A small network was shown many inputs. Here are its activations along a few directions, one row for each input.
In each table, some parts of the input vary, and every possible input appears once, in random order.
Descriptions start from the smaller parts, as in this example, which fits no table here: ring(5) and (point or (values(2) and line(4)) or line(9)).
Shared parts are said once, and a part with two or three values counts as separate values.

Other details of the inputs vary at random and push rows far along two fixed directions, the same in every table; ignore that.
These rows show it; all are for the same input, with only those details redrawn:
[ -1 -22  -5   5   7  19 -25 -24  15  20 -38  27 -89]
[ 39  11   0  46  11 -24  38   2  26 -18  20 -27  29]
[  6  31   4  25  -4 -12  16 -22  18 -18   2 -31  33]
[-52  50   8 -18 -25  15 -32 -64   6  -7 -39 -18   3]
[ 17   3  -1  26   5  -5   9 -13  20  -4  -6  -7 -16]
[ 55 -14  -4  54  20 -21  39  14  29  -9  21 -14  -2]
[  7  14   1  21  -1  -4   6 -21  18  -7  -8 -15  -2]
[ -1 -22  -5   5   7  20 -25 -24  15  20 -38  27 -89]

A family of inputs:
R1: [-24 -29  24 -31   3  11 -41  -9 -28  -6 -43  34 -28]
R2: [-16   9   1 -19 -15 -22  15  18   8  -8  26 -33  46]
R3: [ 34 -52   8  36  34 -28  22  47   4 -26  27   1  30]
R4: [  5 -57  17 -15  11  14 -50   8 -25  22 -36  46 -66]
R5: [  8 -50 -11 -38 -17  20 -22   6 -16  24 -31  47 -71]
R6: [ 23 -27  -2  28  12 -13  -7  28  -3   7  28  -4  29]
R7: [-63  15  -5 -42 -37   2 -40 -36 -10  -2  -9  12  15]
R8: [-12 -54  12  -8   8  21 -46  11 -20  23 -33  39 -58]
R9: [ -6 -13  -3 -24   7  -6  11  26  20   9  23  -1  -1]
R10: [-78  76   4 -30 -32  18 -43 -39 -12 -40  -3 -23   7]
R11: [ 20  -9   3  24   8  10  21 -12  -2  11   2  -4 -38]
R12: [-37  -4  -7 -16  18  11 -14 -22  -2  31 -14  20 -85]
R13: [  4 -17   0  22  16 -12  12 -11  11  13  13   3 -59]
R14: [ 62  -2  -1  32  30 -16  57  21  -5   3  29 -10  -2]
R15: [ -2 -61  12  12  29 -22 -10  34   3  -8   6  28 -29]
R16: [ 37 -42   0  42  23 -37   7  48   8  10  51   4  16]
R17: [-38  20   1 -40 -26   6  -6  -8  -4  -5  -4 -33  45]
R18: [ -3 -30   9  11  12  -9 -21  16  -8  -4   5  -1  17]
R19: [ 27 -13 -17  31  25  -4  12  13  19  11 -14  11 -34]
R20: [ 14 -10  -5  -5  11  17 -21 -11  -2  27 -56  43 -82]
R21: [-58  25  23 -11 -15 -23 -34 -16 -12 -20   7 -26  71]
R22: [ 32   0 -12  35  31 -14  49  14   7   1  35 -24   6]
R23: [ 36  -2 -20  43  44 -38  46  36  19   2  31  -9   1]
R24: [ 27 -46   2  20  10   7 -17  30 -13  26   6  26 -22]
R25: [-39  27  -8 -25 -38   2 -16 -30 -11 -18   4 -14  68]
R26: [ 25  22 -12  27  25  -7  38  15   0   0   4 -14  21]
R27: [  6  13   9 -36  -8   9  14   8  -1   0   4 -11  34]
R28: [ 12  -6 -12 -14  25  18 -14  -7 -13  30 -46  38 -82]
R29: [ -8 -30 -14 -13 -13 -17   3  20   6   3  16   8  -8]
R30: [-15  46  11  19 -10 -29  15 -28  21 -22  10 -33  40]
R31: [ -4 -48  -4 -36  -8  32 -16  20  -8  35 -29  30 -75]
R32: [-60  47  -2 -17 -10  -1 -28 -42   7   3 -38  -2  -9]
R33: [ 16  10  16   5  -8 -13 -10   4 -23  -2  14 -12  61]
R34: [  3  47  14  20 -16  -5  20 -26   8 -18  -5 -32  45]
R35: [-78  27  30 -40 -21  16 -43 -36 -31 -25 -40  -6  48]
R36: [ 18   8   1  -9 -27 -11  11  -3 -16 -16  13   0  60]
R37: [ -5  18   1 -21 -11  38 -39  -9 -23 -15 -23  22 -66]
R38: [-34  13  -4  -5 -25 -18 -23  -5  -3  -2  18   1  42]
R39: [ 47  -5 -25  44  44 -21  46  33  14   1  21 -12   6]
R40: [ -9 -35  -3 -43   1  42 -14  15   2  34 -23  34 -67]
R41: [-73  33  -7 -57 -50  14 -34 -42 -15 -11 -22 -18  45]
R42: [ 22 -37 -12 -13  30  19  14  38  22  22  21  26 -31]
R43: [-18  24   0 -30  -9   4  14   6  10  -9  20 -35  62]
R44: [ 56   1  10  33  13 -15  42  -2  -3  -5  22 -16  -1]
R45: [ 48  19  13  27   0 -18  28  -7   9 -13   0 -13  15]
R46: [  6 -17  -9  -6 -22   8   2   3 -11   0   4  19  16]
R47: [-24  51  14 -51 -11  14   4 -15  -4  -8   5 -11  66]
R48: [ 46 -20  -2   6  25   4  49  53  18   7  41   8  19]
R49: [-49  11  -4 -49 -44  23 -23 -24 -20   2 -29   3  13]
R50: [  7  41  -1  23  -1  -7  23  -5   6  -9 -12 -19  40]
R51: [ 15   2  -2  -1  20 -19  40  40  27  -3  56  -9  45]
R52: [ 36 -13 -10  27  10  26   4  35  -5 -17  13  17 -61]
R53: [-10 -13  -7  -9  17  34  -4 -16 -13  35 -26  27 -87]
R54: [ 44  -5   1  24 -12 -21  17  25 -11  -8  30   2  59]
R55: [ 23 -23   4 -27  -8   2  10  23  -8  10  -4   4  -9]
R56: [  5  13   0  19   0  -2   4 -21  17  -5 -11 -13  -7]
R57: [  0   0 -10  13 -16 -12  -5   8  -3  -7  23  -5  55]
R58: [ 22  18 -13  32   7   5  13  24   2 -41  35 -20   5]
R59: [-35  35   3 -12 -40   7 -21 -20 -20  -8  -2  -9  71]
R60: [-63  45   6 -24 -21  22 -29 -72 -11   0 -28 -26  -8]
What do these inputs look like to the network?
> line(4) and (point or ring(5) or line(9))
The inputs of R4 and R8 match in every part but the line(4) part. If R28 is changed in the same way as R4 into R8, which row does it become?
> R26
Change only the line(9) part in R48. List by row number the other rows that result.
> R8, R24, R31, R35, R40, R46, R49, R59
Change only the line(4) part in R57. List by row number the other rows that result.
> R38, R54, R59

A family of inputs:
R61: [  7 -13  -5  -4   2   7   7  11  -4   8   9   6 -21]
R62: [ 21 -11   0  29   6  -7  10   6   1 -11  11  -6 -18]
R63: [-14 -31   8 -24  -3  20 -39  -5 -20  18 -37  36 -47]
R64: [ 14  -7  -9   8  16  -3  11  19   6  -2  12   5 -13]
R65: [ 28  20  -5  26  -3 -15  27   2  10 -14  17 -19  36]
R66: [  7 -16   5   4  -6  -8  -3  13 -10  -8  19   2  12]
R67: [-45  24  13 -52 -23  26 -26 -34 -10   0 -40   0   0]
R68: [  3   2   5  12   0 -17   3  20  -3 -23  26  -9  47]
R69: [-13   1   4  16   4 -12  -6 -16   7  -4  -9  -8  -5]
R70: [-35  20   0 -30 -28  16 -28 -22 -10   3 -15   0  23]
R71: [ 20 -28 -13   3   6  10  -1   9   4  21 -13  30 -56]
R72: [-44  33   7 -40 -15  23 -28 -41 -18   6 -39   3  -2]
R73: [16  7 -5 17 16 -8 17 15  9 -8 15 -7  2]
R74: [-44  37   6 -20 -20  22 -29 -48  -9  -1 -23  -8 -18]
R75: [ 15 -13   1  -3   9   6   7  11  -5  12  -8  11 -13]
R76: [ 27  14  11  35   5 -18  24   1   0 -26   8 -27  45]
R77: [-55  44   5 -36 -24  22 -32 -48 -13   2 -28  -8  -9]
R78: [-68  31   5 -42 -21  11 -34 -42  -8   8 -25  -9  23]
R79: [ 20 -29 -10   5  13   9   6  15   2  18   2  22 -64]
R80: [  9 -32 -11  -9   0  15 -14  10  -1  21 -11  29 -41]
R81: [ -7   8   4 -20 -14   4  11  -1   3 -12  11 -15  14]
R82: [ 19 -44 -15  -4   6  16  -8  17   2  27 -13  40 -66]
R83: [ -9   1   4 -11  -3 -11  13   2  16  -4   8 -16  24]
R84: [ 35 -21   3  11  13  -6  19  27  -2   7  13   4  16]
R85: [ 18 -13  -8  10  16  -3  15  29   6  -1  18   4  -7]
R86: [ -2  14  -2   8   6 -20  21  -1   9  -3  15 -19  38]
R87: [-40  58  14 -27 -19  12 -18 -47 -14  -8 -31 -22  35]
R88: [ 27  12  -3  35  16 -12  26  15  14 -17  26 -16  15]
R89: [  7  21   8  -1  -2  -7  18   3  -9  -9   9 -22  62]
R90: [ 30   0  -3  26   9  -9  26  10   6  -6  21 -12  -6]
R91: [ 19  33   9  19   2 -13  26  -7   0 -17   6 -29  49]
R92: [ 12   1  -1  29  12  -9   5  10   6 -19  10  -8  -2]
R93: [ 14  10  -1  27  -7 -12   8  -4   4 -19   3 -13  22]
R94: [-52  44   8 -42 -23  12 -14 -22   0 -21  -9 -21  39]
R95: [-36  15   7 -23 -32   5 -35 -23 -16  -8 -15   2  29]
R96: [ 20 -12  -4  22  18 -21  28  15  16   7  16  -5   3]
R97: [ 22   8  -5  26  16 -10  20  16  12 -12  19 -11   4]
R98: [-51  33   7 -39 -28  17 -28 -30 -17  -2  -7 -12  28]
R99: [-10   3   0  -1   4 -12  10   1   7   5   8 -11  23]
R100: [ 25 -26 -10  17   8  13  -5   0   9  16 -14  29 -66]
R101: [-10  -3   2 -20   3  20 -17 -17  -9  20 -36  22 -48]
R102: [-42   8   5 -31 -30  15 -45 -26 -18   1 -28  12   5]
R103: [ 19  15  -8  10  -5 -13  25   8   3 -10  18 -13  42]
R104: [ 25  10  -6  17  -1 -10  20   5   8  -4  11  -9  16]
R105: [-12 -43  -2 -13   8  17 -39  14  -7  15 -17  41 -69]
R106: [ 25 -18  -6   9   7  -4  20  24  -1   2  26  -1   2]
R107: [  9  15   0  -7 -18  -8  24   8  11 -19  15 -21  51]
R108: [  3  -8   1   7   6 -16  10  12   8   4  20 -11  33]
R109: [ 14 -37 -13   3  23  15  -8  21   6  21 -10  38 -85]
R110: [ 10 -31   1   2   0  -2  -6  18 -10   3  11  13 -17]
R111: [-56  15  10 -29 -20  -1 -38 -30 -10  -1 -19  -6  26]
R112: [ -5 -34  -5   5  17  14 -23 -13  11  31 -29  36 -95]
R113: [ 10  -7  -4  17  15 -12   9  -2  15  10  -1   0 -21]
R114: [13 -6 -3  9 10 -6 10 27  4 -7 24 -4 22]
R115: [  1  17  -1   6   4 -11  18  17   1 -16  28 -21  54]
R116: [ 16 -16   5  23   6 -32  15  21   6 -12  31 -12  50]
R117: [  9  -3  -6   0   3   1  12   6  -3   2  11   1 -11]
R118: [ 25 -10  -3  27  20 -23  27  14  17   6  16  -8   1]
R119: [ 31 -23   2  19  19  11   2   2   4  15 -16  21 -55]
R120: [  4 -38   8 -10   3  10 -26   7 -16  15 -22  35 -39]
What do these inputs look like to the network?
> values(5) and (point or line(11))
The inputs of R102 and R111 match in every part but the values(5) part. If R100 is changed in the same way as R102 into R111, which row does it become?
> R112
Change only the line(11) part in R120. List by row number the other rows that result.
> R63, R72, R75, R76, R84, R87, R89, R91, R101, R119
Change only the values(5) part in R120. List by row number the other rows that result.
> R66, R68, R95, R116
Change only the line(11) part in R106. List by row number the other rows that result.
> R61, R62, R66, R74, R77, R79, R90, R98, R110, R117

A family of inputs:
R121: [ 46  -1 -13  17  11  -5  42  32  21  -7  33  -5   9]
R122: [ 38 -38   0  17  10 -14  17  49   0   7  25   0  40]
R123: [ 12  53   4  13  -2  -9  45   7   1 -29  21 -44  54]
R124: [ 39 -54 -19  21  10   8 -11  33   4  11  -4  44 -56]
R125: [ 38 -41   9  21   5 -13  19  36  -2 -11  40  -6  28]
R126: [ 61 -54  -6  53  27  -2  10  49   3   3  16  19 -51]
R127: [ 62 -81   7  16  28 -19  14  61   1  20  15  37 -27]
R128: [-29   7  19 -10 -12  21 -44 -23 -15  -6 -27   4 -28]
R129: [-26  14   7  -2   2 -25  13  18   7  -5  33 -17  74]
R130: [-13  -9  -6 -34  -7  24   6   3  -8  10  -4  10 -25]
R131: [ 70 -63   2  40  23 -19  20  50  16  -5  23  29 -29]
R132: [ 17  55   1  20  13 -11  36 -16   9 -16  23 -43  60]
R133: [ 32 -36  -3  23   1  -8  17  37  -6  -9  37  -7  32]
R134: [ 16 -37  -6  28  20 -23  27  42   9  -3  54   4   9]
R135: [ 17 -35  -5  38  33 -11   3  34  12   9  20  24 -67]
R136: [-32  30  -3 -36  -7  38 -38 -31 -10  15 -29  14 -65]
R137: [ 46   3 -12  26   8  -9  44   9  17  11  18 -10 -11]
R138: [-57  53   0 -11 -27 -24 -13 -51   8 -13  -6 -47  50]
R139: [-35 -32  -5 -35   4  -2 -27  10   5  22 -12  16 -24]
R140: [  3  28  -4  23 -21 -17   6 -21  -6  -9  -2 -22  51]
R141: [-50   5  -3 -12  13   1 -36 -38   7   8 -36  -2 -44]
R142: [ 42 -43 -11 -12  26   8  15  44  10  37  18  31 -41]
R143: [-64  65  13   5   1 -13 -12 -49   4 -17  -3 -36  57]
R144: [ -6  14  -5  -8  16  23  -5 -25   2  18 -28   9 -53]
R145: [ 12  43   2   8  -3  -7  40   5   4 -28  16 -38  40]
R146: [  6  28   4 -19  -4 -10  44  21   2  -6  23 -31  82]
R147: [-44  27  -7 -44 -20  38 -43 -61  -2  35 -46  20 -72]
R148: [-56  16   7 -38 -21  29 -69 -43 -34   2 -59  33 -59]
R149: [ -6  17  -2  19   8 -28  10  11   9 -26  24 -35  24]
R150: [ 36 -53 -14  -8  16  11  30  37   7  15  14  24 -53]
R151: [-28  29   0 -19   6  26  -5 -38  -2  10 -41   1 -35]
R152: [ 18 -34  -6 -26  13  10  21  32   8  24  -4  21 -25]
R153: [ 48 -48   7  34  10 -16   6  10   6  15  -5  26 -51]
R154: [ 38 -52   9  37  35   4  -6  10   7  15 -15  26 -64]
R155: [ 11  64   3  11  -5 -10  39   2  -1 -30  29 -49  65]
R156: [-50 -12  -7 -44 -27  33 -58 -24 -34  12 -33  30 -31]
R157: [  2  21   2  18 -17  -8   4   4   6 -29  20 -27  75]
R158: [  5  27   5  31 -20 -18  13 -17   3 -14  10 -35  66]
R159: [ -1  -6  18  10  13  -1 -21 -24  -7   1 -31  12 -26]
R160: [ 10  31   5  22 -19 -31  15 -20  -6 -19   5 -21  61]
R161: [-46 -19  15 -47 -23  23 -55 -27 -28   7 -32  29 -34]
R162: [  7  43  -2  -2 -14  -9  43   3  18 -32  23 -38  74]
R163: [ 16  42  -2  13 -12 -17  53 -12  16 -16  15 -42  55]
R164: [ 41 -32   7  30   7 -10  10  30  16 -13  23   4  10]
R165: [ -8  -5  -5   4  -1 -30  20  19   6 -22  45 -32  55]
R166: [-57  45  29 -43 -35   1 -28 -28 -19 -14  -9 -34 104]
R167: [-59   7  -2 -20  -9  14 -42 -21  10   6 -13  23 -33]
R168: [ 68 -45 -14  55  26 -11  18  52  -4  -1  18  21 -41]
R169: [ -7   7  -8 -13  -8  19   5 -25   6  22 -30  10 -54]
R170: [-46  68  26  -6 -43  -8 -16 -61  -7 -25 -11 -50  91]
R171: [-36  18  -1 -31   3  34 -19 -45   0  15 -55  12 -60]
R172: [-29  -7  -5  10   2  -4 -20 -23  12  24  -9  16 -50]
R173: [ -4   4  -8  12   1 -27  12  14  25 -23  28 -23  37]
R174: [ 49 -12   2  48  29 -29  26  13  -1 -12   8   4  12]
R175: [-46   5   5 -10  -3  32 -56 -48 -12  14 -57  16 -45]
R176: [ 39 -34  -8  15   9 -18  17  48  -9   7  20   8  38]
R177: [-30  11  -6 -48 -13  31 -22 -19 -12  15  -2  10 -22]
R178: [-57  75  11 -29 -45  -7 -25 -46 -17 -43 -11 -29 103]
R179: [ -9  -4  -4 -42   1  20  -3  11  -3  28  -9  15 -14]
R180: [ 19 -47  -5  -3   1  -3  -8  22 -20   3   7  33 -24]
R181: [-33   8  20 -19 -12  16 -49 -28 -22  -4 -39  16 -41]
R182: [ 62 -45 -18  20  25   4  43  50  25  10  18  24 -53]
R183: [-58   8  -6 -70 -22  49 -44 -34 -20  25 -34  25 -58]
R184: [-29  21  -8 -42 -13  35 -32 -27   5  13 -20  18 -39]
R185: [  7  34   2  34   5 -18  11 -15  -8 -21  -1 -26  62]
R186: [ 21 -46  -1 -10   7  -9  -9  31 -14  17  -6  36 -11]
The inputs of R164 and R154 match in every part but one. If R157 is changed in the same way as R164 into R154, which row does it become?
> R175
The inputs of R179 and R155 match in every part but one. If R129 is changed in the same way as R179 into R155, which row does it become?
> R135
What do these inputs look like to the network?
> line(6) and (values(2) or line(4) or ring(5))
Change only the line(6) part in R147. List by row number the other rows that result.
> R132, R136, R142, R177, R184
Start at R152 and move only the line(6) part, one step at a time. The first step leads to R150. Which rows follow, in order?
> R162, R145, R171, R163
Change only the values(2) part in R129. List by row number the other rows that result.
> R139
Change only the values(2) part in R167. List by row number the other rows that result.
> R173
